Each row below holds a small network's activations on one input, seen along a few directions.
Each table varies a few parts of the input and shows all the possible inputs, shuffled.
A made-up example of a description, with smaller parts first: one of 8 places around a ring, together with either a single point or one of 11 places along a line or (one of 2 separate values, together with one of 6 places along a line).
Shared parts are said once, and a part with two or three values counts as separate values.

Rows:
r1: [-12 -22  -4   0   6   0   4  -3  -4 -19  11  -4]
r2: [-27 -13  33   2  13   0  25   0 -19  -6  -6  11]
r3: [  6  -8 -26  18   5  -8  11   5   3 -24  35  -8]
r4: [ 12   5  -6   6 -20  -7 -32 -14 -11 -36   4  15]
r5: [ 28  39 -19 -21 -12 -10   7  -4  29  78  17 -22]
r6: [ 12  34  22 -31  -6  -4  16  -4   9  91 -11  -8]
r7: [-19   1  42  -1 -14   1 -15 -15 -29 -12 -23  31]
r8: [ 17  -7 -25  11 -12   6 -28 -11   1 -32  17   7]
r9: [ -8 -26  -3  -5   9  11  -9  -7  -2 -21   7   0]
r10: [  7  29  19  13  -7   9  11  36   7  52 -68 -15]
r11: [  7 -18 -26  10   1  15 -11  -5   6 -27  27  -5]
r12: [ 33  41 -28 -16 -12  -7   7  -4  33  75  26 -22]
r13: [ -4 -18 -17   6  -2   0   4  -2   1 -25  21  -7]
r14: [-12 -16  18 -10  -3   4 -19 -13 -12 -16 -14  23]
r15: [  7   1 -26  10  12  -6  14   6   0 -30  40  -4]
r16: [  0 -22 -15   1   2  11 -10  -8   4 -27  16  -3]
r17: [-26 -23  34  -6  10  20   4  -9 -17  -5 -12  17]
r18: [ 17  35   7 -34  -5  -9   9  -4  20  86  -2 -12]
r19: [  3   0   6   0 -12  -8 -31 -14 -17 -30  -5  18]
r20: [ 22  36  -8 -28  -7 -11   8  -4  24  82   9 -19]
r21: [-25  -3  30  -2  22   0  28   1 -19 -13   2  12]
r22: [-21 -13  35  -7  -4  12 -11 -16 -22  -6 -22  29]
r23: [ -7  -4  -5  -2  20  -8  16   4  -5 -28  21  -1]
r24: [ 16  29 -11  15  -5  -1   0  37  24  45 -52 -27]
r25: [ 23  31 -22  20  -8   0  -1  36  31  43 -44 -30]
r26: [-17  -4  14  -4  22  -7  23   3  -8 -23  11   6]
r27: [-10  -1  25  -4 -13  -6 -24 -13 -20 -22 -16  25]
r28: [  4 -15 -27  15  -4   3   2   0   4 -24  32  -9]
r29: [ -1 -12 -17   9   6 -10  13   2   0 -25  24  -7]
r30: [ 27  33 -34  24  -9   2  -3  34  35  42 -34 -32]
r31: [ 21   8 -17  14 -20  -2 -33 -12  -8 -39  15  14]
r32: [  9 -12 -15   1 -11   4 -26 -13  -2 -30   4  11]
r33: [  0 -16  -2  -5  -3   3 -26 -13  -9 -24  -5  14]
r34: [-18 -26  17  -9  11  12  -3  -8  -7 -14  -2  10]
r35: [ -9 -15  -3   4  11 -10  13   1  -3 -22  14  -4]
r36: [ 13  28   5  10  -5   4   5  36  18  49 -61 -21]
r37: [-28 -20  33  -3   7  10  16  -5 -19  -4  -9  12]
r38: [  1  -1 -17   3  15  -8  16   4  -3 -31  30  -4]
r39: [-21 -22  17  -5   7   2  11  -4  -8 -13   1   5]
r40: [-19 -15  17   0  13  -8  20   1  -7 -15   4   4]
Describe the family of inputs behind these rows.
> one of 5 places along a line, together with either one of 2 separate values or one of 6 places along a line
Changing only the place on the line of 5 turns r26 into r38. The same change can be made to r40. Which row results?
> r29
Change only the place on the line of 5 in r5. List by row number the other rows that result.
> r6, r12, r18, r20

Rows:
r41: [  4   1 -14 -12   3 -10  11 -18  -1  -6  39  12]
r42: [-34 -11  40 -16   5  -2  12 -12 -11  26  -3   4]
r43: [ 10  -3 -15  33 -18  -4 -23   3  -6 -38   7  11]
r44: [ 12  51   2  10  10 -14  41  49  25  71 -46 -34]
r45: [ -1  -4 -16  17  -9   0 -13   0   5 -47   7  -2]
r46: [ -1 -12 -20   2  22  -4 -13   2  10 -37  11  -4]
r47: [-12 -31   5  -6  16   2  -2   8  -4 -22 -21   3]
r48: [-23  -8  28 -11   7  12  19 -14  -7  16   2  21]
r49: [ 28  42  14 -26 -32  -1 -46 -13   8  59 -45  11]
r50: [  2   7  -6  -7  12   2   6  -6 -13 -19  40   2]
r51: [-14 -18   6   7  -7   9  -3   8 -13 -34 -24   4]
r52: [-11 -14  30  -7  11  13  15  -7 -13  -3   6   7]
r53: [ -5 -12  12  28  -6  13 -14   3 -21 -23 -30  13]
r54: [  8  -3 -10 -17  -2 -28   8 -18  -4  -2  40  -4]
r55: [ 38  16 -55   6 -13  12   2  13  44  61  18 -44]
Describe the family of inputs behind these rows.
> either one of 3 separate values or (one of 2 separate values, together with one of 6 places along a line)
Change only the choice among 2 separate values in r43. List by row number the other rows that result.
> r53

Rows:
r56: [ -9   2  18  -2   0   5   2   8  -1  15 -27   0]
r57: [  0   8   5 -16   4  -5  16  -1   8  37   3  -7]
r58: [-29 -44   7   6  19   0  10 -17 -28 -80  41  21]
r59: [  7   1  -8  17 -10   8 -14   8   1 -11 -19   1]
r60: [  1  -1   0  11  -1   3 -11  11   0  -7 -27  -1]
r61: [ -5  13  22 -10  -1  -2   6   0  -6  27 -16   5]
r62: [-21 -37  15  -3   4   5 -17 -26 -28 -66  21  30]
r63: [ -7   9  22  -6   0   2   5   2  -2  22 -22   3]
r64: [ 13   6 -13  14 -12  -2 -16   5   5  -9  -9  -2]
r65: [ 17  12 -24   1   1  -4   1   5  15   8  14 -11]
r66: [  7  10  -1 -11   3  -2  16   0   8  36  12 -11]
r67: [ 18   9 -27   5  -6  -3  -6   6  14   0  10 -16]
r68: [  9  12 -14  -7   1  -4   8  -2  15  29  20 -12]
Describe the family of inputs behind these rows.
> either one of 2 separate values or one of 11 places around a ring
Which of the alternatives is r64?
> one of 11 places around a ring

Rows:
r69: [ 14  23   2  -8 -11   4   8   8  12  59 -13 -16]
r70: [-20  -7  35   4   0   6   2   0 -14   7 -39  14]
r71: [-23 -41  14   6   0   3 -17 -27 -34 -84  23  35]
r72: [ 14  22  -6 -10 -10  -3   6   9  13  47 -15 -15]
r73: [ 13  32   5 -12  -8  -3  11  11  12  64 -19 -11]
r74: [ 27  28 -26  -5  -8  -4   1   6  29  55   9 -27]
r75: [-30 -29  25   0  10   2  -2 -21 -34 -60  16  33]
r76: [ 23   3 -42  18  -9  -4  -8   5  18 -15  26 -13]
r77: [-16 -33   1   0   7  -4  -4  -9 -15 -53  18   9]
r78: [ 18   4 -35   4  -2  -6   3   6  20   4  17 -17]
r79: [ 17  20 -12  -4  -6   3   2   9  11  37 -10 -14]
r80: [ 23   4 -40   9   0   0  -3   7  20  -4  21 -14]
r81: [ -3  28  33 -13   0  -4   8  11   1  55 -40   4]
r82: [  1  -9 -20   8   6   4  -4   0   0 -41  25   1]
r83: [-10 -34  -6  10   2   0 -17 -11 -18 -68  24  16]
r84: [ 19   6 -27   7  -2   1   7   5  18  16  20 -17]
r85: [-22   2  48  -9   0  13   7   3  -7  39 -47  11]
r86: [-29 -38  23   1   9   9  -6 -23 -33 -64  20  31]
r87: [ -1  20  31  -9  -3   3   7   9   1  47 -35  -3]
r88: [-16 -23   8   1  13  -5   4  -8 -18 -37  15  13]
r89: [  2 -10 -23  17  -3   0 -10  -2  -2 -51  30   2]
r90: [ 20  14 -23   3  -1  -8  11   7  19  21  14 -14]
r91: [-25   9  51 -14   2   6   8   4  -8  46 -50  16]
r92: [ -2  17  25 -11  -3  -4   6  10   1  37 -37  -4]
r93: [ 28  27 -34  -6  -7 -10  -3   7  31  43   7 -26]
r94: [  2  16  19  -6   3   2   3  10  -1  26 -33  -2]
r95: [ 18  17 -19   8 -12   0  -1   9   9  24  -2 -13]
r96: [  2  12  13   5  -4  -4  -1   9  -5  14 -27  -1]
r97: [-11 -33  -4   2  11   5 -12 -10 -16 -60  20  14]
r98: [-23 -40  16  -1   9   8 -14 -25 -31 -79  19  33]
r99: [ -3  -7  -9   9   5   3   7  -1  -1 -20  25  -5]
r100: [ -3   0  -7   5   8  -5  12   0  -1 -15  18  -1]
r101: [-25  -1  43 -11  -1   6   6   3  -8  29 -47   9]
r102: [-16 -32   6   3  10   3  -1 -11 -18 -42  20  10]
r103: [ 31  26 -40   0  -3  -5  -7   8  30  32  13 -24]
r104: [ -4  -9 -16   5   4  -4   2   0   1 -33  21  -5]
r105: [-20  -2  37  -7   5  12   3   2 -10  18 -43  12]
r106: [-29 -40  20  -1   5   3  -7 -24 -30 -74  17  28]
r107: [ 28  36 -21 -10  -7 -12   5   7  30  59   3 -24]
r108: [ 29  23 -45  11 -10  -9 -11   6  28  20  19 -24]
Describe the family of inputs behind these rows.
> one of 5 places along a line, together with one of 8 places along a line
Changing only the place on the line of 5 turns r106 into r98. The same change can be made to r104. Which row results?
> r82
Changing only the place on the line of 5 turns r84 into r90. The same change can be made to r99. Which row results?
> r100
Start at r81 and move only the place on the line of 5, one step at a time. The first step leads to r87. Which rows follow, in order?
> r92, r94, r96
